These are the activations of a small neural network, seen along a few directions. Each row is one input.
In each table, some parts of the input vary, and every possible input appears once, in random order.
Descriptions start from the smaller parts, as in this example, which fits no table here: one of 5 places around a ring, together with either a single point or one of 9 places around a ring or (one of 2 separate values, together with one of 6 places along a line).
Shared parts are said once, and a part with two or three values counts as separate values.
(in the rows, 128 means zero)

A family of inputs:
x1: [130 153 125 133 151  76 156 111  87 119 149 141 134 179 158 112]
x2: [ 86 130 109  94  97 157 117 169 141 148 103 136 140  83  44 105]
x3: [148 170 123 162 132 146 102 192 112 103  96 118 159  71  87 138]
x4: [137 136 131 177 136  96 138  73 149 157 138 121 170 148 158 160]
x5: [128 153 129 164 146 112 132 127  76  93 150 133 135 168 175  88]
x6: [157 175  94 106 162 155 169  90 113 160 107 162 125 110 108 154]
x7: [123  94 105 106 118 131 157  65 176 174 130 114 114 154 148 169]
x8: [131  73 180 176 200  94 126 161  79  63 145 194 136 130 172 101]
x9: [124 102 109  62  72 111 136 159 116 142 159 136  72 160 122  97]
x10: [152 143 113 103 149 103 176  97  87 139 168 139  88 167 155 121]
x11: [131 118 109  67 133 112 193 119 102 138 154 131 101 195 140 133]
x12: [122  79 122  80  93 154 135  83 170 182 142  88 130 156 138 167]
x13: [102 112 152 144  84 125  91 141 191 123 135  90 117 107 138 155]
x14: [130 138  93  34 122 184 141 109 119 162 108 126 116 109  88 157]
x15: [150 143 168 196 143 126  83 113 169 100 120  77 144 138 156 128]
x16: [100 125 147 105  95 104 127 181 116  86 157 112  96 132 134  91]
x17: [126  98 114  38 103 123 164 122  94 153 167 104 104 174 134 104]
x18: [144 183 119 142 156 128 161 111 103 146  96 165 178 114 103 149]
x19: [125 156  90  62 157 171 161 107 119 176  95 146 125 126 107 157]
x20: [141 149 164 167 136  96 115 150  99  74 126 107 109 150 153  51]
x21: [ 94  90 132 102  82 111 139 176 117 118 167 120 103 157  83  77]
x22: [ 99  82 128 132  93 147 101 142 198 140 164  92 135 142  93 170]
x23: [118  83 108  98  69 144 104 116 195 168 142 113 101 136 132 163]
x24: [118  48 192 214 184 115 101 107 144 100 113 173 152  99 174 130]
x25: [137 112 166 170 223 132  96 148  93 100  88 208 164  59 123 132]
x26: [128 145  81  56 101 169 124 162 138 166 124 144 128  81  85 146]
x27: [138 113 132 149 128 138 155  49 153 172 128 129 109 154 155 147]
x28: [128 129 138 205 120 126 115  75 143 121 118 118 157 139 173 123]
x29: [103 167 136 108  97 147 113 180 138 116  85 137 130  67  80 125]
x30: [153 192 143 159 158 139  87 137 118 100  75 121 138  69 107  90]
x31: [146 189 112 163 164 160 117 117  93 111  99 151 162  97 120 135]
x32: [147 119 128 192 112 112  85 149 176  95 137  76 141 120 139 173]
x33: [130 125 130 158 109  79 108 183  99  80 139 101 110 135 142  76]
Q: Describe the family of inputs behind these rows.
A: one of 3 separate values, together with either a single point or one of 10 places around a ring
Q: The inputs of x28 and x5 match in every part but the choice among 3 separate values. If x24 is changed in the same way as x28 into x5, which row does it become?
A: x8
Q: Which other rows agree with x3 in the choice among 3 separate values? List them by row number.
A: x2, x6, x14, x18, x19, x25, x26, x29, x30, x31
Q: Change only the place on the ring of 10 in x13. List by row number the other rows that result.
A: x4, x7, x12, x15, x22, x23, x27, x28, x32

A family of inputs:
x34: [152 156  72  71  96 145 178  95 150 191 156 112 111 180  86 153]
x35: [129 104 158 225  82 157  39 133 227 109 112  56 147 110 137 164]
x36: [136  59 196 215 136  48 140  90 140 102 205 115 147 164 221 132]
x37: [152 157 115  53 154 136 159  70 139 152 129  99 107 179 185 151]
x38: [100 195  73  36  69 115 159 252 149 161 144 110 141  99  75 165]
x39: [ 58  43 125  16 102 117 139 162 139 170 185 105 117 180  88  67]
x40: [150 216 115 148 174 155 108 156  38  69  64 143 150  54 103  57]
x41: [119 132 154 174 182 187  97 139 162 137  50 177 191  33  81 182]
x42: [150 167  87  46 131 133 162  69 119 167 149  88 107 186 128 170]
x43: [147 180 138 142 217 137 145 148  40 114  79 216 183  48 117 102]
x44: [141  94 195 221  88  50 100 106 146  69 175  64 102 179 195  83]
x45: [131 128 159 188 207  64 161 141  38  83 172 203 136 161 189  77]
x46: [ 80 103  72  75  47 157 141  67 161 197 122 169  86 134 110 121]
x47: [172  46 125  21 127 160 127 178  98  91 142 169  52 143 128 149]
x48: [131 162 110 173 138 199  60 158 163  95  27 111 177  41  75 132]
x49: [112  76 186 219 135 129  72 110 226 152 135 114 154  93 146 217]
x50: [105 118  71  89  63 147 191  82 138 194 131 117  92 145  79 146]
x51: [139 169 154 192 156  67 125 149  31  50 126 135 104 173 160  35]
Q: Describe the family of inputs behind these rows.
A: either one of 3 separate values or one of 5 places along a line or (one of 2 separate values, together with one of 5 places around a ring)
Q: Change only the place on the ring of 5 in x41. List by row number the other rows that result.
A: x36, x43, x45, x49

A family of inputs:
x52: [121 147  72   4 121 168 179 108 120 196 125 141 111 139  88 159]
x53: [128 158 104 106 143 203 110 117 164 165  59 154 157  56  66 184]
x54: [130 108 161 213 141 151  80 107 200 128  94 124 175  78 130 188]
x55: [165 121 163 111 186 121 112 189  63  52 117 162 116 104 140  97]
x56: [129  81 107  74 100 103 180  80 130 173 192 111  85 212 173 146]
x57: [118 127 160 216 114 138  61 153 192 105 103 101 168  75 116 152]
x58: [177 218 144 202 208  87 142 118  22  57 104 159 142 131 176  59]
x59: [113 175 104 112 105 184  99 161 154 138  68 129 149  56  49 145]
x60: [106 162  71  10  87 155 162 157 113 169 130 118 101 136  64 120]
x61: [121  75 158 194  87  88  99 117 169 110 176  70 115 178 176 117]
x62: [112 133 147 157 185  79 159 160  24  92 136 216 150 111 135  40]
x63: [113 102 108  74  71  90 162 127 130 146 194  85  72 212 153 108]
x64: [130  56 163 192 116  97 119  68 182 134 167  93 122 174 198 153]
Q: Describe the family of inputs behind these rows.
A: either one of 3 separate values or (one of 2 separate values, together with one of 5 places around a ring)
Q: Change only the choice among 2 separate values in x59. List by row number the other rows that result.
A: x53

A family of inputs:
x65: [141 113  90  34 119 168 163  93 130 177 125 138  92 156 118 166]
x66: [128  74  96  16 112 143 181 117 121 190 175 149  97 161 126 150]
x67: [ 94  71  93  29 106 102 208  88 128 209 200 137 103 203 136 139]
x68: [140 184 137 140 177 110 139 171  52  83 106 170 139 116 121  77]
x69: [139  86 164 224 148 116 102 101 171 115 112 124 156 113 152 171]
x70: [134 110 154 197 156 147  84 125 167 120 103 148 182  88 129 179]
x71: [131 148 147 155 158 164  99 125 148 130  76 153 174  43 103 158]
x72: [132 164 131 132 174 163 118 159  99 104  78 165 173  57  90 128]
x73: [134  93 168 216 148  79 104 110 112  83 151 121 126 152 192  92]
x74: [143 158 141 161 156  81 131 150  55  73 136 153 114 145 156  61]
x75: [ 97  61 161  88  65 117  72 239 178  91 168  82  98 120  99 111]
x76: [145 183 131 124 180 128 135 170  70  93  94 167 150  85  99  98]
x77: [ 76 151  69  72  42 184 123 145 169 187  92 118 121  87  24 127]
x78: [143 149  98  64 114 168 141  88 139 153 114 100  93 145 114 156]
x79: [135  84 174 229 143 103 101  96 154  98 140 123 140 143 186 127]
x80: [127 125 157 190 148  78 126 131  75  74 147 135 124 159 192  63]
x81: [138 173  93 103  92 144 129  88 163 169 122  67 111 152 121 154]
x82: [126 177  99 130  67 109 147 108 173 155 163  53 111 179 147 146]
Q: Describe the family of inputs behind these rows.
A: either one of 2 separate values or one of 6 places along a line or one of 10 places around a ring

A family of inputs:
x83: [ 96  53 178 218 120 122  89 144 154  95 134 136 154  92 132  91]
x84: [102 168  98 127 125 133 149 131 135 164 119 129 161 101  87 140]
x85: [153 116 194 195 159  82  84 165 133  61 149  98 150 122 173 116]
x86: [143 138 131 118 172 148 119 151 101 102  91 167 142 108  97 134]
x87: [119 108 111 115  58 144  96 128 220 171 130  76 100 140  95 185]
x88: [150 166 121 126 142 145 123  98 118 131  77 131 135  96 106 131]
x89: [120 178 115 116 129 151 120 108 138 158  96 136 149  98 113 135]
x90: [135  93 126 106 165 109 191  72 103 148 173 151 104 190 196 130]
x91: [105 107  99  36 126 105 176 143  81 145 176 132  79 184 141  85]
x92: [146 147 121 129 161 169 119 123 109 109  85 142 128  99 112 119]
x93: [127 140 127 111 150 134 126 177  96 118 108 186 142  73 114 142]
x94: [145  84 131 156 118 133 127  56 176 173 150 114 141 163 168 196]
x95: [148 180 140 203 121  84 142 129  89  74 148 107 111 167 172  68]
x96: [103 115 100  38  45 133 131 168 139 145 155  88  96 159  86 119]
Q: Describe the family of inputs behind these rows.
A: either one of 3 separate values or one of 5 places around a ring or one of 6 places along a line
Q: Start at x90 and move only the place on the ring of 5, one step at a time. The first step leads to x94. Which rows follow, in order?
A: x87, x96, x91
Q: List by row number the other inputs of the same sort as x93.
A: x84, x86, x88, x89, x92
